cols: M N S K
mapog: [136 103  93  86]
Fovi: [127 177 159 151]
Sor: [143 132 104  76]
Bet: [128  75 102 126]
Lelu: [119  87 127 168]
step -1: [159]
[158]
q: [127 168]
Lelu
step -1: [ 87 127]
[ 86 126]

cols: C A V E
Gulo: [131 161 145 136]
tol: [193 164 129 134]
dazi: [187 167 131 133]
dalo: [147 129 144 197]
zovu: [133 131 172 186]
ber: [167 128 133 188]
nukel: [192 138 128 156]
runa: [193 148 129 142]
vora: [132 129 173 173]
kofun: [196 129 144 147]
zeg: [167 128 133 132]
besom: [178 179 144 130]
order: [144 197 147 129]
dalo
q: [133 188]
ber
common kofun besom: 
[144]

cols: G J L T
devur: [129 134 133 132]
gipor: [161 102 115 150]
Poz: [102 161 130 136]
Sodi: [105 136 144 120]
degat: [147 109 115 156]
bafal: [ 71 116 110 107]
Neno: [135 102 125 110]
zun: [133 130 127 138]
q: [135 102 125]
Neno
col: [132 150]
T
q: [102 161]
Poz
q: [130 136]
Poz
order: [129 132 133 134]
devur

cols: R B H Y
pekof: [140 165 131 172]
Lebok: [167 129 149  85]
rakig: [165 124  57 198]
kida: [ 64 199 199 123]
Bak: [166 124 108  96]
Gikob: [137 133  82 125]
kipi: [194  85 158 183]
zod: [123 159 145  85]
Luref: [129 149  84 176]
fadi: [ 65 124  72  66]
q: [129 149  85]
Lebok
step +1: [129 149]
[130 150]

cols: U Q W X
vez: [123 108 159  98]
nodu: [ 87 113  94  78]
nal: [ 69 117 107  61]
daz: [ 77 103 112  65]
col: [108 113]
Q
step -1: [ 87 113  94]
[ 86 112  93]
step -1: [108 159]
[107 158]

cols: Zar kuvul Voriz Vudir Nela Riz kuzi kizi Gego gope
det: [144 130 116 134 148 125 133 154 123 170]
moru: [147 134 137 133 124 148 186  86 147 135]
kupi: [147 136 133 147 135 129 130 147 124 186]
q: [147 136 133 147 135 129 130 147 124 186]
kupi
order: [136 133 147 135 129 130 147 124 186 147]
kupi
q: [144 130 116 134 148 125 133 154 123 170]
det
q: [ 86 147 135]
moru
order: [170 123 154 133 125 148 134 116 130 144]
det

cols: ziv Mabot Livot Mubub Funas numid vana
Nitef: [137 152 116 101 146 123 118]
mizu: [122 177 137 111 147 130 149]
vere: [178 129  96 135 103 111 130]
tida: [130 119 130 117 148  95 138]
vakuz: [123 107 116 112 138  64 118]
zike: [130 130 119 112 133 112 126]
kob: [127 134 111  99 131 116 140]
mikol: [119 155 143  89 114 100 119]
Gisig: [110 135 157 108 113 129  78]
common mizu kob: 
[111]
step -1: [155 143]
[154 142]
order: [117 148  95 138 130 119 130]
tida
common tida vere: 
[130]
q: [130 130 119]
zike
step -1: [119 112 133]
[118 111 132]
step -1: [129  96 135 103]
[128  95 134 102]

cols: rutez detu Dez buv zem
Vofos: [127 114 128 130 130]
Ril: [122 120 128 131 172]
Daga: [174 159 138 125 161]
Mun: [122 120 128 127 129]
Lokup: [130  59 138 114  98]
dimu: [147  88 125 128 131]
Pirof: [164  90 124 137 121]
col: [122 174 122 130 147]
rutez
step -1: [127 114 128 130]
[126 113 127 129]

cols: tariz puga tasu kud bazif binin
led: [123 112 123 123 133  56]
rona: [116 166 126 105 123 141]
piti: [103 126 137  56  55 133]
volum: [ 56 123 112 123 123 133]
common rona led: 
[123]
q: [ 56 123 112 123 123 133]
volum
q: [123 133  56]
led
common volum rona: 
[123]

cols: fiba tofi toz Filan Nizel rimap
vakug: [ 85 126 167 143 125 120]
Sovu: [ 95 160 119  85 122 167]
dokop: [125 125 167 120 199 143]
Pimi: [160  95 119 125 168 174]
common Pimi vakug: 
[125]
order: [120  85 126 167 143 125]
vakug
order: [120 125 143 167 126  85]
vakug
common dokop Sovu: 
[167]
col: [ 95 125 160]
fiba
common dokop Pimi: 
[125]
q: [ 95 160 119  85]
Sovu

cols: P F D Z
Gedal: [124 142 138 135]
livu: [153 140 130 156]
Fus: [124 142 138 172]
Teto: [130 129 159 146]
zuz: [116 197 175 141]
bube: [128 122 164 149]
sodod: [118 167 145 156]
dul: [133 139 175 133]
duz: [128 146 137 155]
Dad: [152 128 107 127]
step +1: [152 128 107]
[153 129 108]
order: [146 159 129 130]
Teto
common livu sodod: 
[156]

cols: palu zus tesid vazov kepes Povor
Zek: [145 151 146 170  90  66]
vita: [145  90 151 146 170 137]
pidum: [ 66 150  90 146 170 145]
step +1: [146]
[147]
step +1: [150  90 146]
[151  91 147]
q: [145  90 151 146 170]
vita
col: [ 90 170]
kepes
order: [170 151 146  66 145  90]
Zek
col: [145 145]
palu
col: [ 66 137]
Povor

cols: fetu Ramug sud Fala Did Lanub visu Sot pupi
Neti: [ 79 168 132 143  83 118  80 147 100]
pulu: [100  84 143  83 118  79 132 168 147]
gileb: [127  72  69  84 167 132 146  85 129]
order: [100 147  80 118  83 143 132 168  79]
Neti
step -1: [72]
[71]
order: [100  83  79 132 143 118 147 168  84]
pulu
common gileb Neti: 
[132]
q: [ 84 167 132 146]
gileb

cols: lemov Sog nanu Sevur finap Loto loza
diza: [109 142 106 104  66 120  79]
vizu: [102  95 147  83 131  91 142]
rudo: [102  90 115  96 105  99 102]
common vizu rudo: 
[102]
common vizu diza: 
[142]
q: [ 66 120  79]
diza
common diza vizu: 
[142]
q: [115  96]
rudo

cols: lires dipa dimo gal Meb
fali: [154 137 134 172 145]
telel: [143 102 167 144 166]
lago: [157 172 137 166 155]
Voro: [139 138 143 133 161]
vifi: [147 125 152 171 155]
common lago vifi: 
[155]
col: [172 144 166 133]
gal
col: [143 152]
dimo
common telel lago: 
[166]
q: [138 143]
Voro
q: [154 137 134 172]
fali
common vifi lago: 
[155]

cols: metod luga big nesi lizof Pigam zif
galil: [102 199 115 180 145 128 135]
Zoso: [148  76 149 149 102 108 105]
sif: [134 108 153 113 120  92 107]
giloz: [102 199 180 128 135 144 115]
Kod: [129 140 113 130 127 158 138]
Mas: [127 142 127 135 138  94 135]
tuzeg: [138 127 135 142 134 127  94]
naduk: [107  86  99 137 121 141 128]
order: [135 138 127 127  94 142 135]
Mas
order: [ 86  99 107 121 128 137 141]
naduk
q: [134 127]
tuzeg
order: [134 120 107 153 113  92 108]
sif
order: [115 144 135 128 180 199 102]
giloz
order: [135  94 138 135 127 142 127]
Mas
step +1: [135 142 134]
[136 143 135]

cols: mem vade tiz Lun
Rur: [118  98 189  94]
Nup: [104  68 168 129]
rufin: [152 190 122  95]
pupu: [144 169  70 147]
lusu: [103  65 162 135]
zimal: [141 164  68 152]
gup: [144 171  70 146]
demok: [102  67 127 161]
beten: [152 190 120  96]
dun: [115  97  88 176]
kunaz: [104  67 166 132]
step -1: [68]
[67]
col: [115 104]
mem

cols: fefek mep mok Funa
Rokif: [ 86 124 154  87]
vep: [ 94 124 154  87]
Gev: [ 86 178 154  87]
bib: [112 167 145  78]
Sil: [ 97  91 122  69]
q: [ 97  91 122]
Sil
q: [167 145]
bib

cols: savet gol Pite petin liru Dufa zup nar
san: [104 140 144 116 105 103 120 147]
boduv: [130 144 116 105 140 116  69 134]
Zalus: [130 135 142 136 122 175 149 139]
Dodu: [142 135 136 149 130 138 175 122]
mol: [130 131 124 116 125 124  67 120]
order: [116 134 105 116 130 144  69 140]
boduv
common boduv Zalus: 
[130]
q: [140 144 116 105]
san
col: [103 116]
Dufa
order: [122 175 138 130 149 136 135 142]
Dodu

cols: Zugi Nazu Kiz sopi
sak: [102 166 130  80]
likon: [121 136 180 114]
sude: [154 166 117 131]
Bovut: [134 146 180 148]
tidan: [134  97 180 148]
rukat: [102 166 130 122]
tama: [134  78 130 156]
limat: [109 156  93  97]
col: [134 134 102 134 109]
Zugi
q: [136 180]
likon
col: [154 134 134 102 134]
Zugi

cols: ribo Mar Ruke Tid keton rofo dut
kif: [126 129 137 133 136 134 155]
Mitat: [113 129 124 121 131 105 144]
Mido: [130 131 132 113 127 114 105]
mirud: [123 107 137 130 122 105 119]
medo: [124 129 137 133 127 105 122]
tado: [123 121 127 133 127 141 122]
zaso: [121 129 137 119 128 137  83]
bugu: [104 126 165 152 127 105 114]
sas: [124 129 137 124 127 105 114]
bivuf: [123 143 137 143 126 105  83]
pedad: [119 129 137 133 136 105 122]
common Mitat kif: 
[129]
step +1: [143]
[144]
q: [104 126 165 152 127 105 114]
bugu
step +1: [123 143]
[124 144]
col: [144 105 119 122 122  83 114 114  83]
dut
q: [113 129 124 121 131 105 144]
Mitat
col: [136 131 127 122 127 127 128 127]
keton

cols: Duge garur bokad Vip Mita Luk
Nub: [ 91 104 127  70 114  96]
Foz: [115 113 113 138 137 153]
dev: [108 130 143 127  97 109]
Dipog: [113 140  96 136 117 132]
gitiv: [127 122 123  95 127 133]
pozu: [130 121  95 127 123 115]
q: [ 95 127 123]
pozu
common Foz pozu: 
[115]
col: [104 113 130]
garur

cols: Neb tisa suzaf Viba meze mukol
felu: [128 148 148  98 113 146]
banad: [125 115 183 112 133 141]
nus: [126 113 141 123 132 134]
order: [141 125 115 183 112 133]
banad
q: [112 133 141]
banad
common felu nus: 
[113]

cols: zifi subur Nir sut tazun Nopus zazog
gagad: [117 125 103 113 144 103 127]
rifu: [136 151 114 134 136 115 130]
Gufit: [122 146 135 103 131 116 141]
Boze: [ 94 134 120 124 129 119 117]
fik: [136 151 114 134 136 158 130]
lazup: [ 72 126 155 122 158  81 141]
rud: [ 94  88 108 131 179 119 172]
Rik: [123 120 109 117 130  95 114]
kam: [ 81 158 155 126 140  72 122]
col: [95 72]
Nopus
order: [122  72 140 126 155 158  81]
kam
q: [155 122 158]
lazup
step -1: [135 103 131 116]
[134 102 130 115]

cols: kapit mera Rizu ramam
maz: [121 182 135 134]
nidim: [182 135 121 133]
gav: [181 134 121 135]
rero: [169 137 117 137]
order: [135 121 181 134]
gav
order: [182 121 134 135]
maz

cols: gov supu refa Tiser Zut sagi
taver: [114 173 137 138 108 148]
Nuvep: [140 108 136 145 111 143]
fezum: [140 137 183 138 180 118]
saf: [119  94  69 156 121 141]
ked: [108  96 119 130 122 149]
fulim: [ 98  88 153 112 128 129]
sus: [ 88 112 153  98 129  87]
Zova: [119  94  69 156 173 127]
q: [ 88 112 153  98]
sus
step -1: [130 122]
[129 121]
order: [129 128 112 153  88  98]
fulim
q: [ 98 129]
sus

cols: Tezig Ref pomat Zon fif nono
sobo: [144 164 125 118 128 150]
vagu: [126 130 134 119 131 180]
Gopap: [151 129 136 154 148 123]
kun: [111 138 100 145 119 158]
fezi: [127 148 114 118 115 136]
pona: [131  90 117 102 154 129]
common fezi sobo: 
[118]
q: [154 129]
pona
common sobo fezi: 
[118]
step +1: [117 102]
[118 103]
order: [123 129 136 148 151 154]
Gopap
q: [115 136]
fezi
order: [154 148 123 151 129 136]
Gopap

cols: gis Ros Pabu deve dabe
Lozev: [107 142 142 100 145]
lopog: [121 129  77 118 145]
nedon: [ 84 139 149 117  80]
rolu: [101 124 149 123 132]
Sata: [ 80 118 149 139  84]
lisi: [ 59 113 174 170 105]
satut: [124 132 149 123 102]
ruroz: [ 61 117 122 141  83]
temor: [144 146 160  82 114]
Tolig: [102 115  93  93  97]
col: [ 84 105 102  83 114  97]
dabe
col: [118 113]
Ros
common lopog Sata: 
[118]
col: [145 145  80 132  84]
dabe
order: [102 123 124 132 149]
satut
order: [ 80  84 139 149 117]
nedon
col: [142 129 139 124 118 113 132 117 146]
Ros

cols: Zasil dogir tivon Sopa rap Binuk niron
kol: [138  77  97 127  86  75 122]
zof: [126  97 107 135 126 134 123]
tos: [ 97  96 110 122  97 129  83]
giki: [119 110 151 124 158 112 109]
sudo: [113 149 154 127  98 109 168]
gir: [141 111 105 143 152  71 154]
sigen: [150 121 144 139 116 140 138]
order: [ 97 122 127  86  75 138  77]
kol
col: [135 122 124]
Sopa
step +1: [112]
[113]
common kol zof: 
[97]
order: [138 140 116 139 144 121 150]
sigen
common zof tos: 
[97]
common sudo giki: 
[109]

cols: Dalen tefak fafi Kov dap fekof tofot
Mivaf: [125 119 119 137 154 114 128]
Gok: [135 168 130 118 154 114 128]
Fet: [125 119 128 137 186 116 129]
q: [135 168 130 118 154 114 128]
Gok
q: [125 119 119 137 154 114 128]
Mivaf
step +1: [125]
[126]

cols: Loze tilok puf Vebu pode
Tekek: [139 101 145  70  59]
Vuvo: [144 118  90 119 135]
muz: [167 101  98 183 141]
suvu: [113 147  55 102 169]
bizuf: [148 180 172 161 141]
dufi: [ 97 167 101 141 183]
Raba: [ 72 144 142 185 101]
common Vuvo Raba: 
[144]
step +1: [ 98 183]
[ 99 184]
order: [101 141 183  97 167]
dufi

cols: zogot Duf seki vefu mozu Gepas tudi
kel: [131 167 141 118 101 117 168]
pivi: [131 118 167 168 141 117 102]
norep: [131 167 117 102 118 168 141]
order: [168 117 101 118 141 167 131]
kel
step -1: [167 168]
[166 167]
q: [101 117]
kel
order: [101 117 118 131 141 167 168]
kel
order: [117 167 141 118 101 168 131]
kel
col: [141 167]
seki

cols: roziv rufo pevu boz Zir dudu kiter ravo vab Fugu
mudi: [126 152 149 173 133 126 109  93  66 125]
penug: [ 66  93 109 141 109 122 114 150 127 141]
puger: [ 97 125  61 155 148  66  93 109 142 134]
q: [ 66  93 109 142]
puger
q: [126 152 149 173 133 126 109  93  66 125]
mudi
q: [ 93 109 141 109 122 114 150 127 141]
penug
order: [109  93 141 150  66 127 141 114 122 109]
penug
col: [150 109]
ravo
step -1: [126]
[125]

cols: vufa Nom gokod buri bes rigek doliv
dibod: [130 129 118 136 118 151 131]
Gipi: [166 137 119 127 131 133 162]
Saz: [130 122 131 118  87 109 130]
common Saz Gipi: 
[131]
step -1: [118 136 118]
[117 135 117]

cols: difa Dem medib Leni
Lunem: [ 96 145 138  59]
meni: [118  71 130 186]
Pimu: [174 136 120  71]
q: [120  71]
Pimu
q: [145 138]
Lunem
col: [138 130]
medib
q: [174 136 120]
Pimu

cols: zafet melam bafa vobev bodif Nit gizul fofe vituf kanu
mivu: [108 128 128 128  72 184 115 128 156  85]
Luro: [146 165 169 128 181 199 128  65 128 150]
sizud: [124 128 128 128 120 128 124 122 125 133]
mil: [106 122 129 128 108 162 124 112 141 128]
step +1: [184]
[185]
col: [ 65 122]
fofe
q: [124 128 128 128 120 128 124 122 125 133]
sizud

